Each row below is a small network's average activation on inputs in which a field has the value named, seen along a few directions.
Related values have similar rows: they may be neighbours, one step apart, or belong to one group.
(in the rows, 500 means zero)
Strong random noise was added to every row along 7 fixed directions; ignore it. To show where, here is one row again and again, with new noise each time:
[664 689 438 442 525 419 457 778 489 682 287 563 782 877 367 577 299 521
 473]
[462 457 518 410 512 437 421 594 701 508 561 455 310 451 312 251 331 340
 522]
[474 511 502 561 445 532 535 503 358 517 363 489 534 448 471 666 542 497
 526]
[537 497 647 487 543 534 445 542 532 599 507 548 454 466 558 481 634 486
 617]
[585 437 467 565 383 577 560 317 379 404 414 465 575 422 541 700 547 587
 449]
[679 530 526 472 590 775 524 550 500 675 432 650 487 581 837 555 452 464
 586]
[369 451 431 532 544 531 577 511 434 491 524 382 290 276 531 577 528 346
 500]
[412 580 652 519 513 295 415 675 450 607 428 465 561 513 265 543 696 498
 605]
[466 497 625 426 586 426 440 582 493 524 643 526 615 536 627 641 629 603
 624]


Field SINAV:
pesi: [370 572 460 535 528 575 530 634 502 667 298 542 484 527 417 354 467 402
 566]
mubup: [329 647 398 605 588 499 571 609 236 622 371 513 487 587 570 647 595 446
 453]
rire: [597 497 368 404 557 270 527 515 598 446 635 350 667 580 463 530 514 601
 390]
dor: [391 553 477 490 480 590 466 605 582 479 471 629 478 569 432 269 209 453
 470]
duzuv: [339 571 495 627 669 512 595 574 270 620 512 420 194 294 609 635 750 308
 515]
rakil: [323 431 669 458 482 392 362 405 592 341 739 529 360 434 414 348 582 536
 564]
mimog: [516 497 433 588 414 398 574 454 339 412 433 412 627 483 376 724 606 556
 431]
paf: [621 576 419 559 505 764 596 425 494 598 343 652 529 572 705 363 422 480
 475]
nul: [417 487 683 629 326 422 455 487 464 512 335 534 496 392 249 419 660 518
 595]
The values of SINAV form 3 separate groups.
Q: Which other values are in the same group as duzuv? Give them in the order they are listed.
A: mubup, rakil
Q: Which other values are in the same group as mimog? Give them in the order they are listed.
A: rire, nul

Field KEBI:
zami: [787 496 419 578 547 608 558 428 445 499 510 441 520 469 704 720 627 551
 406]
futeg: [460 480 429 550 393 475 605 505 404 501 361 479 609 500 403 658 463 513
 493]
gez: [558 567 648 534 504 427 409 587 448 550 579 550 543 547 461 534 605 569
 529]
lura: [612 432 431 494 457 578 549 485 658 539 513 459 375 367 481 363 389 338
 451]
selir: [559 537 549 512 312 422 397 353 500 354 456 587 818 716 254 495 429 717
 440]
nuda: [431 507 627 571 527 481 528 485 440 546 543 492 489 288 527 476 660 507
 553]
bef: [431 440 508 558 415 574 539 375 463 501 353 483 411 330 485 396 585 484
 511]
desel: [597 473 639 486 435 511 384 359 728 497 503 587 363 543 413 131 583 530
 518]
teze: [381 631 739 469 567 473 401 703 405 652 374 698 529 627 425 525 584 490
 663]
fuz: [662 471 401 450 398 615 519 469 615 521 307 517 485 571 441 335 330 452
 471]
lagi: [517 446 556 477 408 550 445 430 464 525 357 526 495 538 478 518 497 503
 572]
lito: [224 606 520 513 582 336 518 719 360 551 469 462 708 556 389 659 580 551
 582]
mam: [471 545 590 624 486 465 476 529 432 505 494 515 538 490 419 485 587 511
 474]
ponep: [581 451 525 431 510 649 482 439 519 443 516 562 491 554 675 551 375 534
 594]
mozut: [586 567 283 525 492 338 525 460 441 459 424 388 526 645 347 589 502 519
 305]
A value of KEBI combines one of 5 hidden first parts with one of 3 second parts; all combinations occur once.
Q: Changing only the second part turns selir into mam. futeg has the same second part as selir; what does that change turn futeg into?
A: lura
Q: Changing only the second part turns nuda into bef. gez has the same second part as nuda; what does that change turn gez into?
A: mozut

Field KETAS:
pena: [567 534 296 614 510 617 640 377 385 500 444 455 498 515 631 600 542 474
 285]
luz: [349 500 392 540 478 426 581 517 331 470 463 366 468 345 453 711 619 419
 421]
saso: [304 450 511 621 227 428 466 351 399 341 237 498 646 378 122 520 451 582
 512]
nos: [680 442 552 476 455 232 386 371 634 379 703 290 488 438 271 494 613 554
 402]
zubu: [368 396 517 374 577 306 440 519 499 326 898 487 597 573 644 721 483 686
 574]
luf: [615 557 441 520 494 584 531 544 562 585 378 533 483 651 472 366 368 399
 430]
mif: [477 498 664 514 457 535 407 444 436 500 465 609 483 498 459 487 584 555
 551]
vilu: [548 444 341 481 424 416 539 491 646 416 477 375 488 487 291 342 308 471
 401]
sidi: [301 475 632 525 333 513 488 605 340 477 237 593 594 368 260 570 493 541
 750]
kun: [439 360 705 507 496 622 435 200 535 331 777 569 295 314 712 400 697 591
 554]
tuguv: [608 600 362 562 533 525 657 393 447 522 392 438 589 534 570 482 576 517
 346]
det: [520 424 675 466 439 524 427 511 538 479 502 567 563 470 568 570 509 597
 649]
The values of KETAS form a 3 by 4 grid.
Q: Which values are neighbours of luf? Give them in the order they are listed.
A: pena, luz, saso, mif
Q: Which values are neighbours of nos? Give them in the order they are listed.
A: zubu, det
A value of KETAS combines one of 4 hidden first parts with one of 3 second parts; all combinations occur once.
Q: Changing only the second part turns nos into det. mif has the same second part as nos; what does that change turn mif into?
A: luf
Q: Changing only the second part turns zubu into vilu. kun has the same second part as zubu; what does that change turn kun into?
A: tuguv
